These are the activations of a small neural network, seen along a few directions. Each row is one input.
Each table varies a few parts of the input and shows all the possible inputs, shuffled.
A made-up example of a description, with smaller parts first: values(3) and (point or line(9) or (ring(5) and line(6))).
Shared parts are said once, and a part with two or three values counts as separate values.

Other details of the inputs shift rows strongly along two fixed directions, in all tables alike. That doesn't count.

Rows:
R1: [ -3  -4 -11   6  17  12 -21  -7  -9  -9  -5  -7 -19   6]
R2: [  7  -2   5 -10 -30 -20  42  14  20   2  15  13  30 -13]
R3: [ -9  14  -9 -15  15  -7  26  19  13  32  -8 -19   7  30]
R4: [ 11 -18  11  28 -27   5   5 -16  -3 -28  14  23  -6 -35]
R5: [  3  -3   7   5 -27 -14  48  17  17  18   9  15  16 -17]
R6: [  4   0  -4  10 -22 -11  48  17  13  11   9  21  26 -15]
R7: [ -4  20 -21 -10  16  -6  23  29  10  30  -1  -6  -3  31]
R8: [ -1   2   1   6  14  13 -19 -13 -13  -5  -2 -10 -16  10]
R9: [  9 -16  16  28 -24   7   3 -18  -7 -25  12  26   4 -35]
R10: [ -4  -3  -5   6  18  13 -20 -12 -13  -6  -6  -9 -11   6]
R11: [ -4  22 -19 -26  15 -19  14  25  12  24  -3 -14  12  24]
R12: [ -7  -9   0   1  15  10 -23  -9 -10   1 -11 -10 -16   1]
R13: [ -1  -2 -11   7  14  13 -23  -5 -10  -7  -7  -3 -19   7]
R14: [ -6  17 -17 -12  17  -6  28  19   9  31  -3 -16   4  30]
R15: [  6 -22  21  24 -27   4   0 -15  -4 -18   6  25  -1 -39]
R16: [ -4   0   9   3  12  13 -21 -13  -9  -3  -8 -12 -14   9]
R17: [ -5   0   8   4  14  13 -24 -10 -10  -3  -9  -7 -11   9]
R18: [ -2  -2   0 -14  11   6 -31  -9  -8 -13  -3 -10  -3   7]
R19: [  2   9   1  -8  10   0 -34  -8  -9 -10  -2  -5 -10   6]
R20: [ -5  -6   0   2  12  11 -26  -7 -11   2 -13  -7 -15   3]
R21: [  0  -4  -7   6  14  11 -18 -11  -7  -8  -3 -10 -23   9]
R22: [ -4  -8   4   1  12  10 -21 -13  -8   1  -9 -14 -19   4]
R23: [ -8  -5   3   3  16  13 -22 -11  -9  -5 -11 -12  -9   5]
R24: [  9   8   3  -4 -30 -26  39  16  18   4  16  16  24 -16]
R25: [  8   6  -3  -4 -28 -25  36  19  18   4  11  21  30 -19]
R26: [ -4  19 -15 -30  10 -11  12  27  11  25  -4 -10  17  29]
R27: [  2   4   0  -9  10  -2 -29 -13  -6 -12  -3 -13 -11   6]
R28: [ 11 -16  23   8 -33  -1  -5 -18  -2 -33  15  20  10 -33]
R29: [-10  16 -13 -14  15  -5  21  25  10  33 -12 -12  11  28]
R30: [ 10 -15  22   8 -31   0  -8 -16  -2 -32  14  25  12 -34]
Description of these inputs: ring(5) and (values(2) or line(4)).
Question: Changing only the ring(5) part turns R13 into R1. The same change can be made to R6. Which row results?
Answer: R10
Question: Which other rows does R22 become when the ring(5) part takes its other values? List them by row number.
Answer: R5, R12, R15, R20
Question: A walk changes only the ring(5) part. It starts at R29 and steps to R23. List the rest of the walk in order.
Answer: R3, R16, R17

Rows:
R31: [ -1  -9  12  -7   5  12 -34 -25  -9 -22  -4  -8   3   2]
R32: [ 12  -2  -2   1 -27 -13  30   1  14 -18  19  24  28 -19]
R33: [ 14   8   5   9 -32 -14  31   5   8 -14  22  20  20 -21]
R34: [ 11  -9   2  25 -26  -8  41   5  15  -6  14  19   5 -21]
R35: [  3 -16  11  -7 -31 -17  26   9  14  -9  11  12  29 -29]
R36: [  0  -6  13  -6  -2   2 -42 -19  -8 -11 -11  -7  -8  -9]
R37: [ -2 -16   8   7   6  19 -28 -20 -21  -7 -11  -3 -12  -4]
R38: [ -1 -14  17  14   7  17 -22 -22  -9 -12 -11 -11 -22  -2]
R39: [  1   2  19   0   0  11 -33 -22 -15 -18  -1 -11  -5   0]
R40: [  7   3   7   0   6   3 -37 -15 -13 -21   6   6 -20  -2]
R41: [ -2  22 -34 -15   7 -19  58  46  16  49   2  -1  18  33]
R42: [  1  -8  -2  18  13  10 -21 -26 -14 -16   4  -9 -27  -6]
R43: [  1  -6  -6  24 -20  -9  32  11   8  -7   6  30  22 -28]
R44: [  4  -7  -6  -7   7   3 -36 -12 -11 -30   2  -5 -11  -7]
R45: [ -4 -12  11   9  11  22 -32 -15 -14  -6 -11   0 -10 -10]
R46: [ -6  27  -3 -34   1 -29  47  44  25  51   3  -5  24  32]
R47: [-13  24 -29 -18  37   8  -3  23   2  34 -11 -29 -26  57]
R48: [  0 -15  16  13 -33   1  39   4  13   3   8  19  11 -23]
R49: [ -5 -14  13  11  11  14 -20 -30 -13  -8  -5 -15 -21  -8]
R50: [ -5  34 -30 -35  35 -13 -19  22   4  31 -16 -28 -13  47]
R51: [-23  21 -19 -20  47   4  -8  22  -2  39 -30 -29  -2  47]
R52: [  8  -7  -4  20 -22  -3  31  12  10  -1  14  31  17 -30]
Question: Describe the family of inputs behind these rows.
Answer: values(2) and (ring(5) or line(6))
Question: Changing only the values(2) part turns R51 into R43. The same change can be made to R46. Which row results?
Answer: R40
Question: Which other rows does R37 become when the line(6) part takes its other values? List them by row number.
Answer: R38, R45, R48, R49, R51
Question: A walk changes only the line(6) part. It starts at R42 and steps to R34. List the rest of the walk in order.
Answer: R47, R41, R52, R43

Rows:
R53: [  4 -18  21  15 -20   5 -11 -17  -3 -19   1  12  -3 -29]
R54: [ -5  22 -11 -28  29  -3 -21   2  -3  10  -7 -31  -7  39]
R55: [  4  12  -7  -7 -12 -17  39  24  16  18  13   9  12   5]
R56: [  0   4  -6  -2  15   7 -34  -7 -13  -5  -6  -6 -18   8]
R57: [  3 -18   7  22 -10  10   8 -13  -3 -12   7   9  -9 -19]
R58: [  3  13 -11  -5 -11 -13  37  26  14  16   8  14  22   5]
R59: [ -5  20 -16 -18  30   0 -22  11  -2  17 -11 -21 -20  36]
R60: [  0  12 -10  -5   5  -8   8  15   4  11   1   4   6   7]
R61: [ -5   0 -14   4   8   0  19  11   3  19  -5  -3  -2   6]
R62: [ -1  -3   2  -8  14   6 -44 -18 -13 -21  -6  -9  -7   1]
R63: [ -2  20 -10 -11  27   5 -25  -2  -9   7  -5 -21 -20  33]
R64: [ -4   2 -12   7  -3  -9  48  24  15  24   2   8  16  -1]
R65: [  8 -10  12  -2 -18  -4  -6 -13   0 -24  12   7   6 -19]
R66: [  5 -18  11  29 -13  12   3 -23  -7 -21   6  10  -9 -25]
R67: [  2 -21   7  29 -12  16  -1 -17  -8 -23   2  16  -2 -26]
R68: [ -7  -1   6  -2  18  12 -31 -10 -12  -1 -13 -10 -11   7]
R69: [-12  15  -8 -18  31  10 -19   9  -6  22 -17 -23  -6  38]
R70: [  2 -17   5  23 -11   7   6 -11  -1 -12   1  10  -9 -22]
R71: [  6  -9   7   1 -16   0  -8 -10  -2 -25   6  12  15 -18]
R72: [  1   5   8  -1 -16 -11  36  10  13  16   6   5  17  -2]
R73: [  1  -3   3  -9  10   5 -44 -18 -10 -21  -6 -13 -15   2]
R74: [  8 -16  10   4 -20  -3 -17 -18  -5 -29   6  13   7 -31]
R75: [ -1   5   4  -9 -13 -13  41  21  17  25   6   3  17   4]
R76: [ -2   5  -2  -8 -12 -15  38  23  15  28   0   6  21  -1]
Question: Describe the family of inputs behind these rows.
Answer: line(4) and line(6)
Question: Changing only the line(6) part turns R62 into R73. The same change can be made to R60. Which row results?
Answer: R59
Question: Which other rows does R72 become when the line(6) part takes its other values? List them by row number.
Answer: R53, R68, R69, R75, R76
